These are the activations of a small neural network, seen along a few directions. Each row is one input.
Each table varies a few parts of the input and shows all the possible inputs, shuffled.
Descriptions start from the smaller parts, as in this example, which fits no table here: line(6) and (point or ring(11) or (values(3) and ring(5))).
Shared parts are said once, and a part with two or three values counts as separate values.

Table:
r1: [  8  12 -23  -7  10   1  13  17  16  31  24  14   4  31]
r2: [ 11  16 -18   7   9   3  28  10 -16  10   8  29 -29  17]
r3: [ 15  27  11  -5   7 -12   7  37  19  21  13  24  25  15]
r4: [  6  24  -1 -13  -6 -20 -10   5   7  39  27 -13  -9  34]
r5: [ -7  28   0   7 -15  -1  16  17 -22  37 -13  -5 -38 -11]
r6: [  3 -79  -9 -17  21   0 -36 -17  -4 -82 -22 -43  28 -42]
r7: [-17 -47  -9 -12  11  36 -18 -58 -37 -80  -4 -25  62 -29]
r8: [  8  30   3   0  -5 -20   7  -3 -23  18  10   1 -43  18]
r9: [-18   4  26  17   2 -14  29  27  11 -13 -16  37 -32  16]
r10: [ -1  25  -5  15 -15   6 -34   4  37  60 -13 -18 -18  13]
r11: [ -6 -68  -2 -20   8  19 -16 -78 -32 -54  17   1  72 -48]
r12: [  0  32   0  26 -14   8 -18  -4   8  37 -27  -4 -54  -5]
r13: [ 18  32  15   7   5 -10  23  30 -12  -1  -5  40  -8   0]
r14: [  9 -55  -7  -3  -9  22  -7 -44   0 -92  -2 -38  42 -45]
r15: [-19  -1  24   3   4 -15  14  34  42  10   1  21   1  31]
r16: [-10  22  -4  -6 -15  -3   1  25   8  59   2 -20  -4   5]
Q: Describe the family of inputs behind these rows.
A: line(4) or (values(2) and line(6))
Q: Which other rows does r1 become when the values(2) part takes its other values? List them by row number.
A: r2
Q: Which other rows belong to the same alternative as r11? List them by row number.
A: r6, r7, r14

Table:
r17: [  2 -22  -1 -13   3   0 -11 -18 -25 -20  -2 -15  19 -31]
r18: [ -4 -36  11  -7   7  -3 -11  -4  -4 -38 -14 -12  20 -31]
r19: [ -1 -23 -18  -8   9  17  -4 -37 -14 -21  11  -5  16 -14]
r20: [  6  20  14  -9  17 -20  47  32  -9   0  30  59  10  33]
r21: [ -5  -8  -3  -5   1  19  -5 -22 -21 -25  -3 -10  29 -25]
r22: [ -4 -32   3  -7   0  -4 -11 -13   8 -41  -1 -29   8  -9]
r23: [  8  38  -8  -6  -8  -4 -17  14  26  76  19 -10   3  24]
r24: [  4 -29   0   5  -3  15   0 -16   0 -39  -9   2  30 -25]
r25: [  3 -21 -15  -9   2   6 -21 -35 -18 -17   8 -19  14   0]
r26: [  2  26   1   1  -7  -7 -19  28  47  59   6  -6   3  24]
r27: [  1   7  23  -3  19 -24  46  44  13 -18  15  60  10  33]
r28: [-18  19   6  10 -12  -7   5  29  19  48 -12  -1 -31  19]
r29: [ -3 -35  -4  -3   6   3 -21 -20   3 -36  -5 -16  15   1]
r30: [  9 -14 -11  -1  -7  18   0 -30 -22 -21   4  -1  29 -25]
r31: [-13  31  -3   4 -14  -3   7  16  -3  66   1  -4 -30  19]
r32: [ 20  46 -13   7  -2 -11  12  34  -9  40  -2   1 -53  17]
r33: [ -2  44  10  19 -12  -2   7  -4 -10  43  -7  20 -46   9]
r34: [ -8  32  19  25 -11  -5   5  10  12  26 -20  23 -47   9]
r35: [ 14  34  -4  13  -1 -15  11  48  13  22 -15   4 -54  17]
r36: [  2 -18  -8 -13  -4  -1 -11 -28 -14 -22  12 -33   7 -10]
r37: [-10 -22   8   1   5  16  -5  -7   0 -43 -16  -7  30 -24]
r38: [ -6 -37  -7  -1  13  14  -4 -22   7 -39  -1  -2  17 -13]
Q: Changing only one part turns r23 into r26. The same change can be made to r36. Which row results?
A: r22
Q: Describe the family of inputs behind these rows.
A: values(2) and (point or line(4) or ring(6))

Table:
r39: [ -1 -17  -9  -4  -5   7  -7 -27 -23 -30  -2 -15   5 -24]
r40: [ -4  52  -1  13 -17   0   0  13   6  77  -2   7 -47  25]
r41: [ -1 -20   5  11   0  11 -14 -14  -1 -36 -26 -12  -5 -26]
r42: [ -6  50   0   9 -15  -5 -10  21  17  79  -2   3 -32  26]
r43: [  9 -16 -18  -9   5  18 -10 -23  -8 -23  10 -12  36 -14]
r44: [  2  14  16   1  19 -21  42  30   5 -18   8  54  -4  29]
r45: [ 10  43  -6   2 -11 -16  -7  43  28  64  -2 -20 -45  25]
r46: [  0 -27 -10  -2   4  18 -13 -20  13 -28   2 -11  34 -10]
r47: [  1  15  22   3   4 -12  43  44  -2  -5   0  43  10  10]
r48: [  3  43  -3   9 -11 -17 -12  37  27  75  -1  -9 -31  28]
r49: [ -2 -19  -3 -14   2   6 -13 -28 -19 -20  10 -24  26 -15]
r50: [ -9 -38  -5  -4   3   6 -13 -20  -2 -30  -8 -20  11  -9]
r51: [-10 -28  -1   2  -6   7 -10 -24  -2 -35 -10 -15   4 -20]
r52: [  6 -21  -7 -14   1   8 -13 -28 -12 -12  10 -12  36 -22]
r53: [ -4 -32   1  -8   1   8 -17 -25   9 -17   2 -12  35 -18]
r54: [ -5   7  18  -1  19 -14  40  42   3 -12   7  50  -1  13]
r55: [-12 -30   5  -7   1   6 -17 -25   2 -26   1 -23  25 -11]
r56: [  3  53  -5  20 -15  -4   9  13   0  73  -3   2 -62  20]
r57: [  0 -28 -13 -11   4   6  -9 -23 -23 -25   1 -21  12 -14]
r58: [  8 -10  -3   5   0  11 -10 -17 -22 -31 -17 -12  -3 -31]
r59: [ 13   9  16   0  17 -21  40  31   3 -20  22  59  -2  37]
Q: Describe the family of inputs behind these rows.
A: line(4) or line(5) or (values(2) and line(6))
Q: Which other rows does r39 become when the values(2) part takes its other values? List them by row number.
A: r51
Q: A walk changes only the line(4) part. It starts at r59 and steps to r44. List the rest of the walk in order.
A: r54, r47

Table:
r60: [ -8 -23   4  -9   9   3  13 -18 -10 -22  15  20  31  -3]
r61: [ -4 -24  12  -1  13  -3  14   5  17 -49   5  20  24   9]
r62: [-10 -17  -2  -8   4  10  -4 -26 -12 -10   9   2  29  -5]
r63: [ -1 -25   7  -1   8  -2   0  -5  18 -35   3   9  18   3]
r64: [ -6  68   0  23 -27   0  -7  22  18  97 -14 -10 -62  16]
r65: [  9  47   5   2   3 -30  29  58  18  58  16  33 -40  50]
r66: [ -7 -24   0   2   6   8  -7  -2  -2 -28 -18  -9   6 -18]
r67: [ 12 -11 -18  -2   1  15 -16 -32 -19 -13   0 -13   7 -20]
r68: [  9 -10 -13  -2   6  13  -1 -21 -20 -28   3  -1  13 -13]
r69: [  1  59  20  21  -8 -17  31  48  15  59  -4  49 -46  31]
r70: [ -1  60  25  21  -4 -19  45  59  14  45  -3  61 -40  38]
r71: [-10 -22   9  -9  14   2  27  -8 -11 -36  16  31  36   4]
r72: [  0  64   9  22 -16  -8   1  29  16  86 -11  18 -55  21]
r73: [ -6 -19 -12   2 -14  14 -38 -31  18   2  -8 -49   4 -10]
r74: [-13 -16 -15  -7 -14  20 -26 -43 -10  15   4 -37  17 -15]
r75: [ -8 -19  -7  -8  -1  11 -18 -36 -11   4   7 -10  23 -11]
r76: [  1 -14 -13 -10 -14  14 -34 -23   3   7   0 -50  29 -24]
r77: [  2 -21   9  -4   7  -7  11 -11 -21 -49  -1   7   1 -15]
r78: [  6  -9 -26   0 -12  23 -24 -38 -18  -3  -3 -41   1 -23]
r79: [  3  56 -15   3 -16 -13  -9  33  20  95   6 -25 -56  35]
r80: [  8  47  10   2   7 -33  43  69  16  44  17  45 -34  57]
r81: [  9 -14  -2  -3  16   5  29  -3 -19 -53  10  28  20  -5]
r82: [  5 -21   6 -13   9  -3   5   2   3 -29  10   8  43 -11]
r83: [ -7 -28  11   0  15   0  23  16  -1 -53 -11  21  13 -10]
r84: [  3 -17  -2  -2  -3   1 -19 -30 -22 -23  -9 -23  -7 -23]
r85: [ -1 -21  -4   0  -1   6 -30 -24  17  -9  -4 -21  11  -6]
r86: [  7  53  -1   2  -1 -24  13  50  17  70  11  14 -42  47]
r87: [ -5 -29   6   1  10   1   9   6   0 -40 -13   9   8 -17]
r88: [ -2  65  13  21 -12 -10  15  40  15  71  -9  30 -48  28]
r89: [  0 -20  15  -4  12  -8  26  -1 -22 -63   1  19   6  -8]
r90: [  9  52  -6   2  -5 -21  -2  39  18  84  10   2 -49  40]
r91: [ -4 -25  -5   2   1   9 -21 -13  -1 -14 -20 -21   0 -25]
r92: [  6 -17  -5 -12  -1   6 -26 -17   2  -4   3 -23  36 -20]
r93: [ 11 -16  -7  -3  11   7  15 -13 -18 -39   8  17  15 -11]
r94: [  3 -15   0 -12   4   4 -12  -6   1 -18   5 -10  41 -13]
r95: [ -4 -20   1   0   4   5 -16 -13  16 -23  -2  -9  16   1]
r96: [  3 -20  12 -13  14  -4  19  12   2 -43  12  19  49  -5]
r97: [ -3 -15 -10   0 -16   9 -27 -36 -21 -12 -12 -50 -13 -27]
r98: [-10 -23 -13   4 -12  17 -29 -20   0  -3 -24 -48  -6 -29]
r99: [  0 -16   3  -3   2   0  -5 -19 -23 -38  -6 -11  -1 -17]
Q: Describe the family of inputs behind these rows.
A: line(5) and (values(2) or ring(6))
Q: Changing only the line(5) part turns r71 into r60. The same change can be made to r70. Which row results?
A: r69
Q: Changing only the line(5) part turns r86 into r79. The same change can be made to r88. Which row results?
A: r64
Q: List by row number the other rows that have the line(5) part in common with r92.
A: r67, r72, r75, r84, r85, r90, r91
Q: Which other rows does r80 become when the values(2) part takes its other values? List them by row number.
A: r70
